Each row has a name. Each question is about the rows just above it. Places in a row count from 0.

q387: [-9.25 -6.13 -9.25 -9.25 -9.25]
q10: [-2.15 -9.35 -9.35 -9.36 -2.15]
q552: [-2.02 -3.69 -9.10 -0.53  3.21]
At which places does q387 hold [-6.13]?
1
Places of [-9.25] in row q387:
0 2 3 4
Places of [-2.15] in row q10:
0 4
Places of [-9.35] in row q10:
1 2

q654: [ 3.17  1.68  0.12 -1.25  0.33 -0.08  0.37  2.09 -4.52 -2.04  2.08  3.58]
q432: [ 5.46  1.58  2.09 -1.39  2.17  2.09  2.68  2.09 -4.85 -1.64  2.93  1.83]
q264: [-2.01  9.30 -0.82 -1.79  2.55  3.78  0.00  4.14 -2.28  1.34 -3.05  1.81]
q574: [ 2.34 -1.62  0.40  0.97 -0.55 -0.16 -0.24  1.51 -4.12 -1.97  3.55  2.18]
q888: [ 3.25  0.11  0.53 -1.43  2.41 -2.92  3.50  2.90  0.84  0.84  0.84  1.20]
q347: [ 3.25 -2.80  0.53 -1.43  2.41 -2.92  3.50  2.90  0.84 -0.89  0.66 -2.60]
q837: [-2.40 -2.26 -0.91 -2.07  3.85  2.29  0.12 -2.26 -2.26  1.98 -2.14 -1.43]
q675: [ 5.46  1.58 -0.90 -1.39  2.17 -0.29  2.68  2.09 -4.85 -1.64  2.93 -0.91]
q166: [ 2.59  3.29 -2.81 -2.53  2.91  0.15  0.15  0.15 -2.81  1.49  0.43  1.63]
q385: [ 2.34 -1.62  0.40  0.97 -0.55 -0.16 -0.47  1.51 -4.12 -1.97  3.55  2.18]
Every place of [2.09] in q432:
2 5 7
At which places does q837 hold [-2.26]?
1 7 8
Places of [0.84] in row q888:
8 9 10
Every place of [-2.81] in q166:
2 8

q959: [-0.92 -0.62  0.84  1.22 -0.62 -0.62  0.84 -0.92 -0.92]
q852: [-0.63 -0.63 -1.79 -1.79 -3.61  0.06 -3.15 -0.63 -0.45]
q729: [ 4.82  0.31  3.79  0.45 -0.63 -0.02  0.07 -0.91 -1.61]
q484: [ 4.82  0.73 -0.49 -0.46  2.25 -0.93  0.92  4.82 -3.29]
At which places does q852 hold [-0.63]?
0 1 7
Every place of [-0.45] in q852:
8
Places of [-0.49] in row q484:
2
Places of [-0.93] in row q484:
5
Every place of [-0.62] in q959:
1 4 5
Places of [-0.92] in row q959:
0 7 8

q517: [-0.71 -6.21 -8.07 -8.07 -3.74]
q731: [-6.88  2.85 -6.88 -6.88  2.85]
q525: [-4.10 -4.10 -4.10 -6.80 -4.10]
q383: [-2.29  3.79  4.14  4.91  4.05]
q244: [-4.08  4.15  4.15  4.15  4.15]
q593: [-5.63  7.13  1.75 -0.15 -2.00]
q139: [-5.21  3.82 -6.20  5.83 -2.24]
Places of [-4.10] in row q525:
0 1 2 4
Places of [-6.21] in row q517:
1
Places of [-6.88] in row q731:
0 2 3
At which places does q593 hold [-2.00]?
4
Places of [4.15] in row q244:
1 2 3 4

q975: [ 0.32  6.30 -5.51  6.30  0.31]
q270: [-0.90  6.30  4.86  6.30 -0.90]
q41: [5.25 0.32 5.25 5.25 5.25]
Every place of [6.30] in q975:
1 3
At which places does q270 hold [6.30]?
1 3
Places of [4.86] in row q270:
2
Every place of [-5.51] in q975:
2
At which places does q975 hold [0.31]?
4
Places of [5.25] in row q41:
0 2 3 4

q749: [-0.99 -0.99 -7.17 -4.06]
q379: [ 7.83  1.29  8.38 -1.54]
q913: [-3.84 -3.83 -3.83 -3.83]
q32: [ 8.79 -6.59  3.75 -3.81]
q446: [-5.17 -0.99 -0.99 -0.99]
q954: [-1.77  4.68  0.91 -6.67]
q917: [-2.12  2.86 -0.59 -7.48]
Places of [-0.99] in row q749:
0 1
At which places does q446 hold [-0.99]?
1 2 3
Places of [-7.48] in row q917:
3
Places of [-3.83] in row q913:
1 2 3
Places of [-7.17] in row q749:
2
Every place of [4.68] in q954:
1

q375: [-1.52 -1.16 -2.74 -1.16 -4.07  4.01  4.03  2.38  0.87 -0.02]
q140: [ 9.96 -2.36 -2.36 -0.03  4.24 -6.89 -4.20 -2.52  4.24  2.79]
q327: [-4.21 -1.08  1.27  0.29 -4.21  4.61  1.10  0.29 -4.21 -1.56]
q36: [ 4.33  1.60 -0.41  5.64  5.15 -6.69 -2.73 -1.13 -2.73 -2.73]
At which places does q140 hold [4.24]?
4 8
At which places does q36 hold [-2.73]?
6 8 9
Places of [-4.21] in row q327:
0 4 8
Places of [-1.16] in row q375:
1 3
Places of [4.33] in row q36:
0
Every place of [-0.03] in q140:
3

q37: [0.79 0.74 6.12 5.93 0.79 0.40 0.30 0.58 0.74 0.94 0.79 6.08 0.74 0.58
 0.74 0.73 0.98 0.92]
q945: [ 0.09 -0.47 -0.56 -0.50  0.07 -0.16  0.07 -0.17  0.08 -0.16 -0.18 -0.47
 -0.47 -0.17 -0.47  0.07 -0.18 -0.16]
q840: [ 0.06 -7.88  0.46  0.28  6.66  0.28 -7.72  0.23  0.06  6.49  0.10  0.41
 -0.21  0.01  0.08 -0.48  6.73  6.29]
q778: [ 0.02  0.29  0.76  0.74 -0.03  0.08  0.32  0.07  0.00 -0.03  0.16  0.75
  0.73  0.14  0.00  0.01 -0.03 -0.01]
q87: [ 0.18  0.28  0.97  0.95 -0.04 -0.02  0.31 -0.03  0.17 -0.04  0.05  0.98
  0.94  0.05  0.17  0.18 -0.04 -0.03]
q698: [-0.21 -0.01 -0.18 -0.07 -0.25  0.34 -0.04  0.37 -0.20 -0.23  0.30 -0.15
 -0.04  0.26 -0.20 -0.23 -0.23  0.91]
Places of [-0.47] in row q945:
1 11 12 14
At which places does q698 hold [-0.20]?
8 14
At which places does q37 hold [0.92]?
17
At which places does q37 hold [0.74]?
1 8 12 14

q989: [ 0.15  5.09  2.11  0.06  8.13  6.72  2.24 -4.76 -0.35  7.04  2.09  7.15
  4.77 -0.07 -7.39 -0.70  6.49  4.93  6.07  6.50 -0.98  5.35  5.15 -0.25
  5.02  1.90  2.69  1.12  3.03  4.78  0.50 -7.82 -6.16 -3.40  4.55 -6.38
  1.97 -8.15  2.95 -5.97 -1.99  1.63  3.39  6.91  5.24  5.59 -1.93 -6.49
 -1.76  3.80  7.78 -4.86  5.90 -0.64  2.13 -4.97 -0.06]
q295: [ 4.73 -1.29  4.09 -0.92  7.36  6.13  1.33 -6.72 -2.13  7.54  3.43 -2.56
 -5.47 -5.82 -4.05  7.96 -0.45 -5.79 -4.11  4.34  6.27  7.47 -2.71 -1.06
 -7.17 -1.43 -6.31 -1.10  4.67  3.63 -0.70  0.09 -4.33 -6.86  2.45 -7.28
 -1.12  8.17  5.87 -6.57  0.12 -7.79 -0.69  2.11  5.07  2.19 -7.14 -0.07
 -0.41 -6.76 -4.01 -1.15 -0.19  2.65  1.39  0.87 -5.89]
q207: [ 2.00  3.69  6.01  4.88 -7.85 -5.32 -7.00 -5.93  1.78  6.50  3.77 -0.29
  3.28 -5.25  1.49 -0.47 -3.10 -5.13 -6.16  8.00 -3.20 -8.21  7.30 -5.20
 -0.88  1.86  1.59  2.55  3.82  3.54 -0.88 -0.88  6.19  0.27  4.28 -0.83
 -1.17 -6.02  2.65  1.62  2.15  5.95  6.11 -7.49  2.91  4.29 -6.56  7.40
 -5.49  0.95 -8.23  6.88 -4.85  0.80 -6.12  6.45 -4.53]
q239: [-3.29 -3.20  5.13 -7.29 -5.08  3.10 -5.18  8.04  6.24 -1.26 -6.93 -7.60
  2.66  4.63 -6.97  2.58  4.98  0.95  5.85 -0.74 -1.02  4.94 -5.78 -7.68
  0.36  4.92  0.93  0.50 -2.71  4.46 -7.36 -3.87 -8.35 -7.12  4.97  6.19
  8.29 -6.04 -5.06  5.61 -0.57  7.29  4.10 -7.50  8.25 -1.04 -5.02 -5.36
  2.38 -7.99  5.17 -3.51 -6.71  3.09  6.82 -5.41  5.92]
q469: [ 3.83  3.46 -5.77  4.98 -8.20  4.92  0.71  6.55 -3.88 -3.73  0.06  0.59
 -5.93  4.86 -3.21 -4.11 -3.18 -5.73  7.08  5.55  2.97  2.63  4.85  4.42
 -3.19 -8.04  0.11  2.72 -4.00  5.04 -3.29  6.05 -8.04  5.24 -6.62  7.05
 -5.55  1.64 -2.21  6.14 -0.62 -5.60  3.45 -4.34  0.18 -2.96  4.64 -8.04
  0.33  1.98 -6.85 -6.94  4.90  2.07  2.89  0.48 -3.00]
q104: [-1.86  7.98  5.01  5.28  4.80 -2.27 -6.74  0.96 -4.56  7.61 -2.41 -1.42
 -4.97 -0.94 -7.56  4.85  4.72 -4.94  3.62 -3.88 -5.97  8.28 -6.31  6.82
 -6.32 -4.88 -6.06  3.58 -5.71 -4.97  1.61  0.68 -6.57 -5.56 -3.82 -2.22
 -3.55 -6.82 -2.47 -4.85 -4.80 -2.19  4.10 -8.34 -0.20 -1.03 -5.56 -5.56
  1.81 -1.07 -5.56 -2.98  8.34 -2.22 -2.22 -2.83 -7.37]
q396: [-4.23 -3.01  6.37 -2.59 -3.17  4.45  5.81  5.94 -0.17  8.25 -5.16  5.12
 -5.12 -6.57 -7.33 -6.56  7.98 -8.15  1.51 -6.70 -2.25 -1.96 -1.34 -2.21
 -1.33 -7.38 -5.86  7.47 -0.86 -2.80  1.27  0.85 -5.92  6.90 -5.81 -8.05
 -4.02 -6.48 -6.16  7.32 -0.76  7.09  4.39 -4.21  2.23 -3.14 -5.83  0.61
 -3.18  5.16 -4.76 -2.43  1.22 -5.21  5.92 -2.42 -4.56]
q138: [ 3.34  3.86  3.68  8.06 -3.61 -5.48 -6.81  7.03  6.49  4.46 -4.33 -5.00
 -7.99  2.48 -1.47  4.05 -0.81 -5.69 -4.15  6.36 -3.54 -7.61 -1.13  0.92
  2.94  4.23  5.94 -6.42  4.67 -7.82  6.18 -7.87  1.32  1.97 -7.68 -0.49
  6.82  7.77  3.35  8.19 -6.29 -1.64 -1.75  3.11 -4.07 -3.50 -6.43  1.89
 -4.12 -3.42 -4.72 -6.91  6.26  4.13 -5.97  8.15 -4.36]
q85: [-1.60  0.91  6.57 -5.41 -8.27 -1.56 -2.21 -7.60  3.14  2.88  1.29  1.44
 -3.20 -6.27 -1.85 -3.10 -4.41 -0.41  2.64 -4.47 -1.70  4.87  2.09  3.02
  7.73 -2.55 -3.07 -6.59 -6.82 -0.36 -7.92  6.04 -7.18  2.20  2.61 -3.04
 -4.18 -1.64 -5.39 -7.00 -4.89  3.74  3.25  8.19  7.67 -3.92 -1.59  6.82
  6.23  4.44 -7.28 -1.78 -2.51 -3.03 -6.53 -5.91 -4.71]
q783: [-1.60  0.91  6.57 -5.41 -8.27 -1.56 -2.21 -7.60  3.14  2.88  1.29  1.44
 -3.20 -6.27 -1.85 -3.10 -4.41 -0.41  2.64 -4.47 -1.70  4.87  2.09  3.02
  7.73 -2.55 -3.07 -6.59 -6.82 -0.36 -7.92  6.04 -7.18  2.20  2.61 -3.04
  6.38 -6.01 -3.54  2.86  7.79  4.65 -6.51  5.30  6.01  5.14 -4.52  1.06
  8.19  5.81 -4.79  5.78 -3.72  7.03 -5.55  0.76  4.33]
q76: [ 0.15 -7.46  2.11  6.70  8.13  6.72  2.24 -4.76 -0.35  7.04  2.09  7.15
  4.77 -0.07 -7.39 -0.70  6.49  4.93  6.07  6.50 -0.98  2.46  5.15 -0.25
  5.02  1.90  2.69  1.12  3.03  4.78  0.50 -7.82 -0.52 -1.16  4.55 -6.38
  1.97 -8.15 -0.70 -5.97 -1.99  1.63  3.39  6.91  5.24  5.59 -1.93 -6.49
 -6.27  3.80  7.78 -4.86  5.90 -0.64  2.13 -4.97 -0.06]
Places of [5.14] in row q783:
45
Every place of [-8.04] in q469:
25 32 47
Places of [-7.99] in row q138:
12
At which places does q104 hold [-5.56]?
33 46 47 50

q502: [ 0.22 -2.03 -9.45  0.66  1.64 -4.87]
q259: [ 4.71 -1.61  8.44 -1.62  0.62  1.02]
q384: [-9.20 -3.32 -3.32 -3.32 -3.32  1.58]
q925: [ 6.63 -1.29 -9.33  0.58  1.11  1.53]
q518: [ 6.63 -1.22 -9.33  0.58  1.11 -0.65]
q163: [7.81 1.30 5.72 1.39 1.30 0.41]
q45: [ 7.25 -0.38  8.25  2.01  1.87 -1.96]
q44: [ 0.23 -1.17  6.68  0.23  0.23  6.67]
q429: [ 5.73 -0.90 -8.87 -1.21 -0.90 -1.21]
q42: [-7.35 -1.01  9.27  0.20 -1.21 -4.39]
q352: [-5.20  2.87  3.87 -0.44 -1.55  4.80]
q306: [ 0.40  0.40  0.40 -0.20  0.40 -1.28]
At which places does q306 hold [0.40]?
0 1 2 4
Every place of [6.68] in q44:
2
At which places does q259 hold [4.71]?
0
Places of [5.72] in row q163:
2
At which places does q384 hold [-3.32]?
1 2 3 4
Places of [-1.21] in row q429:
3 5
Places of [-0.90] in row q429:
1 4

q708: [-3.48  6.26 -2.96  0.55 -2.97  2.05  7.90 -4.50  8.04  4.64  1.92 -8.47
  8.57  8.56 -8.70  3.58 -8.60  2.54  2.10 -8.56  0.53  8.64  8.57  0.88
  1.32  1.78 -8.64 -8.47 -7.50  0.03  0.32  2.02 -8.15 -8.60  2.00  2.81
  1.13  7.65  1.51]
q188: [-7.09 -2.60 -7.38 -7.34 -7.87 -7.44  8.10  3.81  7.90 -3.28 -7.59 -2.14
  4.97  6.12 -4.04 -5.47 -2.80 -6.36 -7.56 -4.28 -6.90  5.38  6.29 -6.51
 -7.88 -7.79 -4.27 -3.79 -0.27 -6.72 -8.30 -7.57 -3.67 -4.07 -7.75 -6.82
 -6.71  6.56 -7.27]
q197: [ 6.69 -6.66  7.01  7.29  6.89  6.89 -8.21 -6.21 -7.58  5.63  7.97 -6.92
 -2.18 -2.99 -5.94  6.25 -6.99  6.46  8.26  6.25  7.17 -1.20 -3.47  6.43
  8.21  8.21 -6.00 -6.06 -7.76  6.89  8.36  8.09 -5.24 -5.52  8.17  7.90
  6.52 -5.42  7.53]
q203: [-7.54 -7.17 -6.10 -7.01 -7.56 -4.19  7.85  0.25  8.06 -1.05 -4.42 -6.79
  8.35  8.63 -8.19 -3.91 -7.44 -5.13 -4.29 -8.23 -6.60  8.48  8.47 -6.30
 -4.73 -4.96 -8.31 -8.13 -5.18 -4.59 -5.75 -4.30 -7.91 -8.07 -4.77 -2.56
 -6.50  7.75 -4.44]
q14: [-7.62  5.48  5.48 -8.32 -8.03 -8.40  6.73  8.60  7.12 -8.02 -8.71  8.84
  7.42  7.50  8.24 -8.21  8.42 -8.57 -8.53  8.37 -8.50  7.64  7.58 -8.24
 -8.31 -8.62  8.34  7.64  7.51 -7.27 -8.17 -8.74  8.62  7.95 -8.43 -8.43
 -8.47  6.35 -8.42]
q633: [-7.99  7.29 -6.22 -8.73 -8.52 -8.27  7.50  8.04  7.48 -7.21 -8.41  7.82
  8.85  8.69  5.39 -7.49  7.44 -7.81 -8.45  5.19 -8.57  8.82  8.56 -8.22
 -8.30 -8.63  5.27  4.59  7.49 -6.62 -8.27 -8.45  5.12  5.19 -8.40 -8.32
 -8.38  7.70 -7.92]
q425: [ 8.01  4.86  6.54  8.33  8.12  7.54 -7.64 -2.26 -7.81  4.00  7.65  3.98
 -8.39 -8.62  7.00  6.24  5.45  7.23  7.46  6.87  8.27 -8.69 -8.51  7.73
  7.73  7.75  7.14  7.05  4.19  6.91  7.90  7.68  6.24  7.11  7.80  6.95
  8.11 -7.14  7.50]
q618: [ 4.88 -8.81  5.47  6.79  5.47  7.64  7.17 -7.69  7.23  6.63  7.58 -8.80
  8.20  8.02 -9.03  7.15 -8.93  7.64  7.64 -8.91  6.80  8.05  5.47  6.67
  7.83  7.87 -9.05 -8.80 -7.85  6.66  6.83  5.47 -8.91 -8.86  7.52  8.40
  6.95  6.66  7.44]
q682: [-6.02  8.05 -7.24 -7.47  5.49 -8.12  4.48  6.99  3.04 -6.80 -8.34  8.32
 -7.91 -7.19  8.69 -7.36  8.37 -7.87 -8.25  8.58 -7.75 -8.13 -6.86 -7.09
 -8.47 -8.50  8.76  8.48  7.61 -7.00 -8.52 -8.39  8.50  8.74 -8.37 -8.36
 -7.69 -2.94 -8.03]
Places of [6.25] in row q197:
15 19
Places of [5.47] in row q618:
2 4 22 31
Every place of [5.48] in q14:
1 2

q46: [-1.62  0.00  5.58  0.64 -3.27 -2.19 -1.39  1.65 -2.17 -0.79 -0.22 -1.89
  0.03  0.87  1.00 -3.64 -1.19 -3.05 -0.67  1.38 -0.19 -2.77]
q305: [-6.56 -2.18  0.35 -2.43 -1.42 -0.91  2.52 -4.80 -3.92 -2.20 -3.63 -4.82
 -2.63 -2.77 -1.63 -3.26  1.47 -2.31  1.10 -1.51 -3.74 -2.10]
q744: [-0.63 -3.81 -1.03 -3.92  2.97  0.48  4.54 -0.75  1.81  2.61  1.66 -1.88
 -1.88 -3.85 -0.99  3.66 -1.88  1.26  1.98 -1.88 -0.08 -0.63]
q412: [ 1.16 -1.91 -2.66 -1.96  2.92  1.04  4.85 -3.12  2.60  4.10  3.38  0.83
 -1.35 -1.77 -2.62  3.66  4.79  1.31  2.19  0.11  1.65  1.89]
q359: [ 7.56  2.35  1.73  3.01  0.59  0.26 -1.19  4.33  4.24  4.45  5.53  4.46
  3.08  3.41  0.42  2.47 -0.49  0.08 -0.85  2.94  5.29  1.03]
q732: [ 0.49  4.96  4.69  4.81 -1.78  0.35  0.32  0.25 -0.53  2.46  2.98  1.06
  4.28  4.40  1.90 -2.74 -0.27 -0.19  0.52  4.30  2.53 -0.13]
q877: [ 0.05 -2.34 -6.82 -3.22  3.44  1.60 -1.39  0.46  0.40 -4.16 -5.17  0.22
 -2.22 -3.34  0.37  2.99 -1.11  2.19 -1.37 -1.89 -3.38  1.87]
Every place of [-1.88] in q744:
11 12 16 19
At which places does q412 hold [4.79]?
16

